X =
[[124 139 138 142 136 126 122 129 148]
 [132 120 148 121 131 145 128 137 112]
 [123 133 110 129 121 113 128 119 138]
 [136 125 122 118 124 128 139 126 123]
 [138 128 126 121 125 130 141 126 129]
 [125 138 128 143 126 120 123 123 145]
 [137 125 120 125 127 129 142 125 124]
 [124 123 152 121 127 145 124 135 117]
 [131 126 150 121 131 141 126 137 122]
 [128 133 105 130 124 110 130 120 140]]
X[0][-9] -> 124
X[-3][3] -> 121
X[-6] -> [138, 128, 126, 121, 125, 130, 141, 126, 129]
X[6] -> [137, 125, 120, 125, 127, 129, 142, 125, 124]
X[:, 8] -> [148, 112, 138, 123, 129, 145, 124, 117, 122, 140]
X[-7][-2] -> 126
X[-6][-7] -> 126
X[6][-9] -> 137
X[-1][-6] -> 130
X[3] -> [136, 125, 122, 118, 124, 128, 139, 126, 123]
X[:, -8] -> [139, 120, 133, 125, 128, 138, 125, 123, 126, 133]
X[-1] -> [128, 133, 105, 130, 124, 110, 130, 120, 140]
X[-2][-6] -> 121
X[1][8] -> 112
X[-3][-7] -> 152
X[0][-1] -> 148
X[-10][1] -> 139
X[-9] -> [132, 120, 148, 121, 131, 145, 128, 137, 112]
X[-4][3] -> 125
X[2][-1] -> 138
X[-5] -> [125, 138, 128, 143, 126, 120, 123, 123, 145]
X[:, 6] -> [122, 128, 128, 139, 141, 123, 142, 124, 126, 130]
X[-8] -> [123, 133, 110, 129, 121, 113, 128, 119, 138]
X[-4][7] -> 125
X[:, -9] -> [124, 132, 123, 136, 138, 125, 137, 124, 131, 128]
X[-8][4] -> 121
X[-4][-3] -> 142
X[:, -7] -> [138, 148, 110, 122, 126, 128, 120, 152, 150, 105]

x =
array([[129, 119, 117, 135, 134, 129, 149, 122, 115, 124, 115, 133, 111],
       [141, 132, 121, 129, 107, 130, 140, 110, 120, 126, 113, 133, 128],
       [124, 132, 139, 119, 134, 130, 116, 139, 151, 126, 140, 125, 143],
       [118, 131, 136, 129, 132, 123, 104, 139, 122, 139, 146, 121, 130],
       [137, 126, 118, 133, 115, 129, 144, 112, 114, 126, 113, 134, 119],
       [131, 138, 134, 128, 109, 124, 106, 125, 118, 140, 138, 125, 138],
       [138, 131, 129, 118, 120, 136, 141, 122, 150, 116, 118, 132, 142],
       [123, 130, 138, 120, 138, 129, 117, 141, 150, 127, 140, 125, 141],
       [129, 129, 135, 117, 134, 134, 131, 135, 157, 118, 130, 129, 142],
       [125, 137, 138, 124, 119, 125, 103, 132, 130, 136, 143, 123, 142],
       [130, 135, 138, 117, 124, 131, 118, 133, 151, 125, 136, 126, 149]])
Rows and columns are counted from 0.
(0, 0)	129
(6, 10)	118
(3, 1)	131
(8, 11)	129
(8, 9)	118
(1, 8)	120
(1, 11)	133
(6, 6)	141
(3, 8)	122
(10, 0)	130
(6, 4)	120
(8, 1)	129
(8, 7)	135
(4, 3)	133
(0, 2)	117
(1, 2)	121
(10, 5)	131
(3, 3)	129
(0, 9)	124
(2, 0)	124
(2, 2)	139
(4, 0)	137
(7, 10)	140
(1, 9)	126
(3, 6)	104
(5, 8)	118
(10, 7)	133
(7, 3)	120
(4, 4)	115
(4, 11)	134
(5, 12)	138
(10, 8)	151
(2, 12)	143
(8, 0)	129
(6, 8)	150
(6, 2)	129
(3, 10)	146

data = ((129, 128, 129, 128, 128, 127), (128, 135, 127, 125, 129, 129), (112, 131, 130, 139, 137, 126), (125, 136, 119, 128, 124, 107))
data[0][0] => 129
data[3] => [125, 136, 119, 128, 124, 107]
data[3][4] => 124
data[2][5] => 126
data[:, 5] => [127, 129, 126, 107]
data[1][0] => 128
data[2][4] => 137
data[2][3] => 139
data[0][3] => 128
data[0][4] => 128
data[0][2] => 129
data[1][3] => 125
data[0][5] => 127
data[1] => [128, 135, 127, 125, 129, 129]
